A small network was shown many inputs. Here are its activations along a few directions, one row for each input.
Each table varies a few parts of the input and shows all the possible inputs, shuffled.
A made-up example of a description, with smaller parts first: one of 8 places around a ring, together with either a single point or one of 11 places along a line or (one of 3 separate values, together with one of 4 places along a line).
Shared parts are said once, and a part with two or three values counts as separate values.
In the rows, 128 means zero.

Other details of the inputs shift rows strongly along two fixed directions, in all tables alike. That doesn't count.

Table:
x1: [138 172 193 141 126 116 107 170 151 132 108 142 164 142]
x2: [112 106  79 109 123 107 107  95  93 127 150 127 129  78]
x3: [133  91  78 114 115 121 122 104  74 150 135 141 111  63]
x4: [123 111  74 108 140 119 109 108  98 130 145 120 117  73]
x5: [122 103 100 141 149 155 158 115 159 125 160  95  74 182]
x6: [128 161 161 116 140 103 111 157 126 109  98 145 185  92]
x7: [130 110 129 147 129 155 158 133 177 117 148  99  89 223]
x8: [142 107 130 144 120 139 144 116 146 139 140 125 109 163]
x9: [132 177 186 147 139 146 129 164 178 103  93 121 149 191]
x10: [118 164 184 133 130 123 144 154 154 100  97 134 162 160]
x11: [141 158 189 146 125 124 124 154 158 123 109 146 160 148]
x12: [120 169 184 130 132 128 148 163 146 103 101 134 158 159]
x13: [132 170 172 131 125 110 100 164 111 126  88 166 177  70]
x14: [112 190 169 119 136 101 111 151 106 106  98 152 185  83]
x15: [137 106 108 147 123 150 132 106 156 145 155 110  79 162]
x16: [135 158 172 122 119  99 114 165 107 142 107 153 182 105]
x17: [123  90  73 100 131 116 122 104  94 128 144 120 124  77]
x18: [140  85  99 140 123 146 124  98 131 136 140 123  87 125]
x19: [126 112  80 109 112 121 116  96  71 159 141 144 114  58]
x20: [129 104  85 111 112 112 124 102  74 157 148 139 126  67]
x21: [131 178 172 124 117 100 113 165 103 138 105 163 186  77]
x22: [109 160 163 110 140  95 127 158 111 113 105 153 197  81]
x23: [120 174 166 113 128 107 103 150 111 108  86 146 195  88]
x24: [146 107 139 150 122 157 151 114 163 137 129 124  95 194]
x25: [125 107 100 147 135 151 135 109 164 121 160  98  77 190]
x26: [124 124 140 155 135 155 155 113 193 106 130  98  89 219]
x27: [109 103  82 111 141 114 126  96 109 127 149 123 120  89]
x28: [141  94 117 140 123 138 122 107 151 144 153 111  92 165]
x29: [129 166 181 128 129 139 137 169 151 107  90 128 163 169]
x30: [129 102  81 108 111 120 124  94  68 158 139 145 118  65]
x31: [134 155 175 128 140 127 140 179 155 109 100 130 161 156]
x32: [141 112 119 147 122 149 136 130 143 138 128 125  89 150]
x33: [114  97  81 109 120 115 123 101  98 128 153 123 123  99]
x34: [125 130 136 150 138 162 159 127 176 110 138  98  80 215]
x35: [142 167 193 149 126 128 127 176 164 136 110 133 148 178]
x36: [121  95 105 138 144 151 165 116 159 125 156  97  83 185]
x37: [136  82  85 121 117 125 121  96  88 143 136 137 110  79]
x38: [125 101 101 121 123 147 137 104 137 122 134 104 104 157]
x39: [133 125 128 145 134 169 148 130 174 118 130  95  85 213]
x40: [133 107  98 134 120 148 124  96 129 148 145 125  84 127]
x41: [127 175 161 110 141 103 113 177 107 114  98 148 186  79]
x42: [109 115  77 110 146 114 119 100  95 132 153 124 118  72]
x43: [133 120 121 123 119 126 114 105 108 142 129 145 130  93]
x44: [137 106 121 124 118 116 118 118 111 145 140 131 129 119]
x45: [114 113  76 108 124 115 116 108  81 134 158 124 119  81]
Each input here is: one of 5 places around a ring, together with either one of 4 places along a line or one of 5 separate values.
Q: The inputs of x30 and x19 match in every part but the place on the ring of 5. If x36 is changed in the same way as x30 into x19, which row does it become?
A: x5
Q: Change only the choice among 5 separate values in x9. List by row number the other rows that result.
A: x4, x14, x25, x42
Q: Start at x16 and move only the place on the ring of 5, one step at a time. The first step leads to x35. Which rows follow, in order?
A: x1, x28, x44
Q: Change only the place on the line of 4 in x44. List by row number the other rows that result.
A: x8, x24, x37

Table:
x46: [113 159  67 134 138 154 126  78 147 121 170 101  72 126]
x47: [117 174 122 111 155 142 102 143 111  99  84 160 151  49]
x48: [152  71  54 152 130 156 125 100 125 161 184  94  24 146]
x49: [178  90 161 166 128 161 154 135 207 141 115 123  90 226]
x50: [134  75  60  97 126 137  66  58  96 135 117 127  99  55]
x51: [133  94  47 121 118 113  55  66 108 139 138 110  99  56]
x52: [ 97 146 147 102 127  73 108 129 100 138 148 153 194  89]
x53: [105  91  27  79 109 110 161  97  42 124 142 116 111  79]
x54: [136 145 201 154 152 109 135 188 189 115 114 128 184 188]
x55: [107 184 157 116 109 116 142 161  56 150  71 170 174  54]
x56: [111 175 133 118  92  98  59 104 117 126 117 133 170  63]
x57: [112 209 244 152 170 101 116 200 195  68  70 127 208 145]
x58: [163 135 210 143 134 124 141 175 186 116  85 154 174 172]
x59: [108 143 148 118 111  79  94 123  99 148 148 165 188  78]
x60: [121  66  60  85 100 103 152  64  58 124 152 132 125  74]
x61: [158 140 150 176 149 172 151 171 189 139 142  93  54 229]
x62: [122 160 148 125 101 100  92 136  82 152 152 163 158  72]
x63: [129 152 188 101 129  80 117 189 105 105  84 175 241  55]
x64: [169 116 156 187 136 156 134 155 202 138 141 112  74 236]
x65: [149 176 236 163 143  95 112 204 182 119  86 163 216 165]
x66: [111  74  49  93 148 102 119 108  74 144 181 100 134  60]
x67: [107  90  42  98 152 135 154  85 119 152 201  73  55 181]
x68: [135 164 163 159 130 168 151 153 175 144 162 102  62 232]
x69: [ 84  87  55 123 139 124 136  44 154 118 185  71  48 152]
x70: [150 144 212 139 111 131 165 139 157 114  88 151 175 180]
x71: [120 175 147 120 108 107  98 146  77 152 149 156 145  69]
x72: [114 199 174 155 144 174 145 143 151  82  65 148 148 172]
x73: [148  71  62 130 117  99  86  91  82 168 167 138 113  60]
x74: [156  43  58 137 119 160 144  85 137 164 157 113  35 144]
x75: [118 155 128 100 160 106 125 178  97 126 134 112 181  90]
x76: [110 132 121  90 108  93 153 137  73 104 109 147 179  94]
x77: [117 153 204 144 160 143 132 174 194  55  81 124 156 178]
x78: [113 117 154 155 140 163 166 104 182  57 109 100  89 245]
x79: [130  60  70 123 107 190 114  20 126 126 136  92  55 162]
x80: [124  35  40 113 127 156 164 105 137 123 177  79  69 155]
x81: [145 163 130 175 170 186 142 137 231  99 130  90  63 219]
x82: [136 123 154 172 111 187 189 128 173 147 108 111  69 230]
x83: [137 174 177 115 122 105 113 192  94 141  72 183 179  48]
x84: [135 108 131 139 143 178 184 180 197 100 130  77  95 241]
x85: [120  88  67 123  93 106  90  73  74 171 191 141 112  73]
x86: [ 98 159 139  89 143  80 122 142  96 134 148 138 185 103]
x87: [146 128 155 110  97 116 135 103  78 150 103 163 177  66]
x88: [132 137 147 116  98 121 138 117  71 153  98 163 163  64]
x89: [128 154 137 113 129 123 126 176  89 147  93 160 139  59]
Q: Describe the family of inputs behind these rows.
A: one of 4 places along a line, together with either one of 3 separate values or one of 8 places along a line
Q: The inputs of x83 and x82 match in every part but the place on the line of 4. If x74 is changed in the same way as x83 into x82, which row does it become?
A: x88
Q: The inputs of x77 and x78 match in every part but the place on the line of 4. If x89 is changed in the same way as x77 into x78, which row does it become?
A: x55
Q: Start at x60 and move only the place on the line of 4, one step at a time. The first step leads to x63. Which rows follow, in order?
A: x54, x52
Q: Change only the choice among 3 separate values in x50. List by row number the other rows that result.
A: x47, x77

Table:
x90: [136  76 100 119 113 174 152  65 148 139 141  95  69 198]
x91: [121 147 176 132  86 115 123 147  99 122  79 158 171 119]
x92: [146 156 163 126 128 111  54 184 120 133 102 151 188  65]
x93: [118 110  58 111 133 140 127 117 128 152 166  84  81 120]
x94: [126 134 128 112 113 117 137 123 142 129 145 108 144 162]
x95: [142 125 154 127 122 147 156 117 156 148 140 110 121 215]
x96: [136 125 156 175 107 162 144 106 169 122 132 123  69 171]
x97: [137 175 203 165 151 141 141 144 188 142 125 132 131 209]
x98: [140 181 163 150 142 157 134 167 194 103  84 104 129 194]
x99: [127 112 107 115 140 126 147 120 139 114 112 132 147 101]
x100: [100 110 101 105 121 110 128 119  91 114 162 114 137 126]
x101: [138 105 138 119 146 149 156 118 141 131 102 139 122 136]
x102: [122 181 170 141 110  87 110 150  90 142 126 183 175  68]
x103: [102  68  56  87 141  99 137 107  57 125 179 120 119  40]
x104: [138  73  86 120 145 137 162  96 115 165 161 112  93 128]
x105: [135 147 170 132 149 114 160 175 169 121 117 130 175 151]
x106: [128 121 129 124 114 152 145 106 174 108 119  99 122 198]
x107: [129 110  68 112 138 148 123 112  95 176 161 107  87 109]
x108: [107  72  21 109 143 135 128  96  95 138 190  72  32 121]
x109: [115 183 134 106 143 105  98 164  76  91  87 140 173  57]
x110: [100 146 135 136 147 112 126 128 140 111 159 127 115 143]
x111: [126 132 175 146 157 148 165 169 179  74  97 129 143 190]
x112: [171 115 206 170 146 127 125 182 207 116  96 124 155 196]
x113: [162 134 197 141 113 105  93 160 170 114 103 130 170 178]
x114: [136 184 152 106 138 129 100 152  87 136  76 154 172  63]
x115: [130 110  98 113 111  88 138 139  52 158 137 167 160  27]
x116: [137 158 177 137 132  89  54 150 133 128 111 175 188  71]
x117: [128 124 148 141  90 119 143 137 118 149 135 134 131 167]
x118: [107 190 154 116 136  77 104 141 123 130 124 157 186  72]
x119: [140  71  25 126 106 159 136  96  91 169 195 111  33 118]
x120: [135 171 202 165 143 161 136 126 191 121  98 133 127 189]
x121: [121 105  77 153 134 161 138  61 183 122 158  91  62 170]
x122: [140 140  87 104 102 118 100 127  36 138 113 164 131  15]
x123: [ 98 139 118 135 143 125 113 102 119  94 130 131 126 101]
x124: [ 92 119  88  83 114 100 102 101  44  99 122 141 174  47]
x125: [142  56  88 150 115 162 173 103 149 136 126 124  50 173]
Q: The inputs of x99 and x121 match in every part but one. If x104 is changed in the same way as x99 into x121, which row does it become?
A: x97
Q: Describe the family of inputs behind these rows.
A: one of 4 separate values, together with either a single point or (one of 2 separate values, together with one of 4 places along a line)
Q: List by row number the other rows that have the choice among 4 separate values in common with x92.
A: x93, x98, x107, x108, x109, x114, x119, x122
Q: Change only the choice among 2 separate values in x99. List by row number the other rows that result.
A: x105
Q: Change only the choice among 4 separate values in x109. List by row number the other rows that result.
A: x111, x123, x124
